V: 283 -54  -5 173
L: -326 -252 -285 -841
W:  283  -53 -318  164
S:   81 -454  184  130
E: -707  463  460   78
R:   63 -178 -186 -171
T: 438 529 245 383
tail: 283 -53 -> -318  164
tail: -454  184 -> 130

J: 142 396 218 368 620 177 167 490 511 471 359 203 231 462 257 378 493 520 354 164 311 319 202 364 188 379 278 222 106 215 270 285 293 205 370 457
Q: 258 305 290 480 666 426 458 321 699 308 283 332 356 561 322 566 436 384 651 696 621 707 508 206 282 424 281 177 206 187 529 286 252 247 338 249
D: 142 396 218 368 620 177 167 490 511 471 359 203 369 462 257 378 493 520 354 164 311 319 202 364 188 379 278 222 437 203 307 325 653 402 395 435
P: 142 396 218 368 620 177 167 490 511 471 359 203 231 462 257 378 493 520 235 350 512 188 444 326 307 244 230 365 443 399 761 560 210 352 356 442
A: 411 389 422 513 407 454 237 381 408 567 238 417 312 691 560 569 740 271 552 355 215 305 208 145 647 349 302 714 275 509 219 412 474 471 611 166
loc: 370 -> J, 34
loc: 552 -> A, 18
loc: 238 -> A, 10
has: 210 352 356 442 -> yes
loc: 237 -> A, 6

